Each row below holds a small network's activations on one record, seen along a few directions.
After each row come some of the record's fields: DUDOG, TID, VEB, KUG, MUDO, MIPA, DED, TIR.
Not every record has every field; a missing one is left out.
The largest differences between rows may come from other fields.
(in the rows, 500 means zero)
Strong random noise was added to every row along 10 fixed directions; ignore it. To show where, here is one row again and again, with new noise each time:
[339 530 411 617 493 493 283 570 508 560 329 457 480 538 634 460 339 376
 561 652 283 548 436]
[337 486 454 482 542 381 406 529 513 574 501 571 499 461 589 598 609 519
 249 519 635 476 463]
[537 626 709 548 456 612 453 786 596 539 494 381 447 372 505 814 778 501
 796 439 498 518 456]
[554 324 385 591 614 457 413 520 638 832 766 566 364 621 555 771 343 102
 502 426 309 314 403]
[608 502 679 527 486 311 461 416 530 568 479 480 378 624 677 409 531 412
 517 565 485 345 403]
[364 547 544 444 466 536 298 503 456 640 255 517 318 367 687 470 668 373
 541 635 308 510 434]
[489 515 432 533 503 521 446 490 444 654 336 539 364 362 700 520 319 257
 336 381 303 359 571]
[372 509 513 427 433 399 540 515 554 332 484 663 696 339 470 518 677 627
 622 604 633 503 480]
[437 447 518 539 479 453 455 478 470 580 469 497 460 529 613 493 427 393
 401 512 507 383 451]
[683 601 322 588 545 670 470 465 495 516 623 364 434 519 520 499 328 465
 388 409 485 519 500]
[625 651 299 488 465 735 499 534 497 405 621 349 493 442 423 446 407 489
 739 508 267 678 531]
[456 479 533 393 419 507 709 655 411 551 649 428 474 395 496 656 460 379
 451 233 418 410 652]

[853 748 342 625 657 365 532 393 661 331 418 668 604 356 594 417 267 583
 415 401 465 468 608] => <DUDOG:pivo TID:kop VEB:kuz KUG:karu MUDO:filaz MIPA:gako DED:lan TIR:lizu>
[463 649 656 596 512 389 370 680 570 459 352 462 599 508 530 529 603 656
 643 605 540 538 453] => <DUDOG:fip TID:kop VEB:kuz KUG:karu MIPA:pati TIR:lizu>
[660 510 591 506 482 591 522 486 521 531 621 405 396 548 506 514 571 433
 671 512 490 461 404] => <DUDOG:pivo TID:kop VEB:kuz KUG:karu MUDO:virub MIPA:gako DED:tebo TIR:zup>
[506 505 411 477 600 242 440 309 500 475 391 603 485 637 587 251 404 580
 217 588 502 534 536] => <DUDOG:fip TID:kop VEB:vumo MIPA:pati TIR:zup>
[296 451 366 498 455 334 558 501 464 336 540 623 774 476 490 469 438 675
 213 510 850 448 532] => <DUDOG:fip TID:kop VEB:kuz KUG:karu MUDO:virub MIPA:pati TIR:zup>
[656 488 569 355 436 476 704 447 424 534 620 500 440 451 481 425 508 421
 558 355 381 394 604] => <DUDOG:fip TID:kop VEB:kuz KUG:karu MIPA:pati TIR:zup>
[169 260 562 260 486 297 553 410 389 613 511 604 509 616 436 310 509 380
 587 681 235 518 466] => <DUDOG:pivo TID:kop VEB:vumo MIPA:pati TIR:lizu>
[648 374 319 410 573 639 522 223 592 482 570 845 572 302 327 529 681 541
 504 543 688 411 493] => <DUDOG:fip TID:kop VEB:vumo MIPA:pati TIR:lizu>
[501 569 458 437 531 494 504 584 448 567 533 474 464 469 498 530 538 535
 352 409 484 521 591] => <DUDOG:fip TID:kop VEB:kuz KUG:karu MIPA:gako DED:lan TIR:lizu>
[375 522 450 587 454 570 274 498 490 468 375 416 515 625 526 361 508 546
 621 772 456 631 388] => <DUDOG:pivo TID:zakin VEB:kuz KUG:roze MIPA:gako DED:lan TIR:lizu>
[589 480 581 421 330 788 652 299 302 335 526 341 492 483 416 256 573 632
 547 538 703 468 462] => <DUDOG:pivo TID:zakin VEB:kuz KUG:roze MUDO:virub MIPA:gako DED:lan TIR:lizu>
[646 602 436 576 503 514 489 612 441 558 599 311 450 639 501 526 385 569
 244 305 598 465 648] => <DUDOG:fip TID:zakin VEB:kuz KUG:roze MIPA:pati TIR:lizu>
[414 181 793 489 317 481 678 363 459 429 403 689 589 481 483 504 571 419
 612 526 803 150 432] => <DUDOG:pivo TID:zakin VEB:vumo MUDO:virub MIPA:gako DED:tebo TIR:lizu>
[422 174 584 420 381 386 536 217 438 602 566 683 450 624 585 330 477 247
 537 690 556 178 325] => <DUDOG:pivo TID:zakin VEB:kuz KUG:karu MUDO:virub MIPA:gako DED:lan TIR:lizu>
[567 562 599 581 502 297 552 620 525 466 564 423 590 673 507 484 383 573
 508 450 498 460 547] => <DUDOG:fip TID:kop VEB:kuz KUG:roze MIPA:gako DED:lan TIR:lizu>
[534 448 144 268 526 661 474 149 438 471 452 847 549 234 386 234 542 465
 540 646 360 490 544] => <DUDOG:fip TID:kop VEB:vumo MUDO:virub MIPA:pati TIR:lizu>
[230 240 598 384 386 443 766 486 351 488 721 462 635 590 398 460 353 383
 567 471 459 403 469] => <DUDOG:pivo TID:kop VEB:kuz KUG:karu MUDO:filaz MIPA:gako DED:lan TIR:zup>
[507 377 656 606 573 391 365 501 733 547 588 584 519 674 444 685 722 517
 712 683 688 480 266] => <DUDOG:pivo TID:zakin VEB:vumo MIPA:pati TIR:zup>
[613 700 689 497 511 375 580 606 483 401 400 439 565 431 534 432 519 657
 571 429 499 480 577] => <DUDOG:pivo TID:kop VEB:kuz KUG:karu MUDO:virub MIPA:pati TIR:lizu>
[707 485 577 449 524 434 742 334 519 350 603 585 613 467 416 414 473 605
 502 375 662 385 550] => <DUDOG:pivo TID:zakin VEB:vumo MUDO:filaz MIPA:pati TIR:zup>
[461 638 567 501 397 553 462 486 449 275 380 370 556 502 535 294 583 703
 640 692 586 647 392] => <DUDOG:fip TID:kop VEB:vumo MUDO:virub MIPA:gako DED:lan TIR:zup>
[555 460 476 463 457 665 697 472 438 382 647 421 552 494 354 498 424 535
 565 385 546 510 550] => <DUDOG:pivo TID:kop VEB:vumo MUDO:filaz MIPA:gako DED:lan TIR:lizu>
[576 606 567 618 586 491 346 625 564 526 497 271 395 776 485 518 524 603
 535 571 475 679 452] => <DUDOG:pivo TID:zakin VEB:vumo MIPA:gako DED:lan TIR:lizu>
[455 609 783 633 463 576 403 657 431 544 240 275 450 529 589 453 449 507
 675 554 379 523 426] => <DUDOG:pivo TID:zakin VEB:kuz KUG:karu MIPA:pati TIR:lizu>
[478 390 333 647 602 444 493 588 688 569 694 701 695 462 418 795 352 363
 553 440 519 403 480] => <DUDOG:fip TID:zakin VEB:kuz KUG:roze MIPA:gako DED:lan TIR:lizu>
[433 433 503 485 475 387 592 391 469 400 440 560 556 543 532 369 394 508
 429 537 504 507 512] => <DUDOG:fip TID:kop VEB:vumo MIPA:gako DED:lan TIR:zup>
[269 447 572 449 408 537 603 675 386 570 334 509 493 297 549 677 472 371
 463 304 371 435 660] => <DUDOG:fip TID:zakin VEB:vumo MUDO:filaz MIPA:gako DED:lan TIR:zup>
[635 591 583 455 562 155 553 503 627 390 571 483 457 704 532 399 525 584
 604 554 358 625 551] => <DUDOG:pivo TID:kop VEB:vumo MIPA:gako DED:tebo TIR:lizu>
[796 517 620 522 567 457 651 369 589 536 542 639 468 358 568 586 507 415
 496 323 552 288 498] => <DUDOG:pivo TID:zakin VEB:kuz KUG:karu MUDO:filaz MIPA:gako DED:lan TIR:zup>
[399 392 646 526 546 522 559 503 367 646 385 410 401 550 541 525 372 424
 260 349 501 393 535] => <DUDOG:pivo TID:kop VEB:vumo MUDO:filaz MIPA:pati TIR:lizu>
[523 433 566 402 502 353 619 269 559 407 427 749 508 330 592 426 577 437
 545 556 500 413 447] => <DUDOG:pivo TID:kop VEB:vumo MUDO:virub MIPA:gako DED:lan TIR:zup>
[422 438 424 667 504 880 235 520 457 652 399 411 455 511 480 592 495 441
 483 631 638 482 321] => <DUDOG:pivo TID:zakin VEB:kuz KUG:karu MIPA:gako DED:lan TIR:lizu>
[665 568 746 483 498 344 619 536 503 525 581 413 400 551 595 547 630 564
 371 366 669 387 505] => <DUDOG:fip TID:kop VEB:kuz KUG:karu MIPA:gako DED:lan TIR:lizu>
[413 562 560 568 425 668 290 519 488 477 319 428 435 458 575 499 710 586
 546 686 627 575 367] => <DUDOG:pivo TID:zakin VEB:kuz KUG:roze MIPA:gako DED:lan TIR:lizu>
[728 556 493 509 566 365 563 364 664 377 455 767 603 324 501 519 580 595
 493 459 653 413 560] => <DUDOG:pivo TID:zakin VEB:kuz KUG:karu MIPA:pati TIR:lizu>
[193 425 515 702 451 348 320 714 642 439 390 585 715 560 574 671 422 447
 673 695 572 487 357] => <DUDOG:pivo TID:zakin VEB:kuz KUG:karu MUDO:virub MIPA:gako DED:lan TIR:zup>
[620 682 777 547 424 454 435 516 425 478 172 317 338 534 693 252 485 492
 717 574 261 480 512] => <DUDOG:pivo TID:kop VEB:kuz KUG:roze MUDO:virub MIPA:pati TIR:lizu>
[295 334 674 436 471 335 435 447 456 744 236 749 421 334 687 535 561 257
 401 523 411 224 471] => <DUDOG:fip TID:zakin VEB:kuz KUG:karu MIPA:pati TIR:lizu>

Here are new rows. What are their fields?
[356 421 393 415 566 546 508 498 588 473 673 648 658 379 309 647 669 568
 642 598 544 598 414] => <DUDOG:pivo TID:kop VEB:kuz KUG:karu MUDO:filaz MIPA:pati TIR:lizu>
[361 564 578 630 486 430 457 686 529 410 461 404 630 550 538 590 491 619
 494 548 654 555 437] => <DUDOG:pivo TID:kop VEB:kuz KUG:karu MUDO:virub MIPA:gako DED:lan TIR:zup>
[540 615 575 541 569 625 482 600 535 502 469 350 384 462 510 649 625 559
 477 432 508 674 469] => <DUDOG:pivo TID:kop VEB:vumo MIPA:gako DED:lan TIR:zup>
[583 412 584 418 427 675 696 408 401 522 657 423 444 426 449 526 540 442
 477 349 622 397 490] => <DUDOG:pivo TID:zakin VEB:kuz KUG:karu MUDO:virub MIPA:pati TIR:zup>
[802 477 779 696 463 564 565 546 589 536 525 309 374 717 532 561 375 336
 846 449 399 378 410] => <DUDOG:fip TID:kop VEB:vumo MIPA:gako DED:lan TIR:zup>
[490 525 535 604 541 508 528 457 446 442 436 370 502 568 554 438 316 561
 298 447 610 512 466] => <DUDOG:pivo TID:kop VEB:vumo MUDO:virub MIPA:pati TIR:zup>
[407 549 888 677 481 486 535 838 470 539 406 251 509 572 550 785 599 637
 363 327 809 430 482] => <DUDOG:pivo TID:kop VEB:kuz KUG:karu MIPA:gako DED:lan TIR:lizu>
[594 690 447 465 487 699 533 366 344 340 283 393 443 328 559 281 473 688
 256 430 611 585 575] => <DUDOG:pivo TID:kop VEB:vumo MUDO:virub MIPA:pati TIR:zup>
[469 294 343 542 399 729 553 511 530 518 656 576 604 479 346 617 327 257
 838 511 351 410 494] => <DUDOG:pivo TID:zakin VEB:kuz KUG:roze MUDO:virub MIPA:gako DED:lan TIR:lizu>
[378 479 362 330 495 549 568 518 397 584 579 527 416 347 499 597 575 458
 225 336 479 532 655] => <DUDOG:pivo TID:zakin VEB:kuz KUG:roze MIPA:gako DED:lan TIR:lizu>
[463 576 504 430 582 228 434 511 598 472 449 627 417 471 626 601 768 623
 201 475 695 558 552] => <DUDOG:pivo TID:zakin VEB:vumo MUDO:virub MIPA:gako DED:tebo TIR:zup>
[359 568 262 605 551 439 369 565 507 434 496 433 593 625 540 432 303 568
 323 588 489 654 510] => <DUDOG:pivo TID:kop VEB:kuz KUG:roze MUDO:virub MIPA:gako DED:lan TIR:zup>
[472 561 735 538 566 247 382 643 643 591 631 340 310 702 646 723 837 568
 401 546 653 614 360] => <DUDOG:pivo TID:zakin VEB:kuz KUG:roze MIPA:gako DED:lan TIR:zup>
[531 432 327 357 621 414 586 408 593 501 737 725 651 442 308 508 533 519
 580 529 431 543 524] => <DUDOG:pivo TID:kop VEB:kuz KUG:karu MIPA:pati TIR:lizu>
[194 502 707 586 442 633 506 731 429 498 166 525 662 179 520 696 501 526
 530 431 577 447 501] => <DUDOG:pivo TID:zakin VEB:kuz KUG:karu MIPA:pati TIR:lizu>
[352 210 773 574 473 539 402 594 494 825 551 443 405 728 448 696 573 273
 677 572 499 292 310] => <DUDOG:fip TID:zakin VEB:vumo MIPA:pati TIR:lizu>
[358 627 558 528 460 163 505 747 585 398 455 478 590 526 614 578 481 558
 533 499 391 617 588] => <DUDOG:fip TID:zakin VEB:kuz KUG:karu MIPA:gako DED:lan TIR:zup>
[622 455 623 535 577 417 543 476 661 540 616 633 472 430 525 768 693 487
 444 417 763 362 406] => <DUDOG:pivo TID:zakin VEB:vumo MUDO:virub MIPA:gako DED:lan TIR:lizu>
[280 332 413 586 531 528 598 470 450 506 356 615 653 400 482 521 103 316
 478 421 303 443 556] => <DUDOG:pivo TID:kop VEB:vumo MUDO:filaz MIPA:pati TIR:zup>
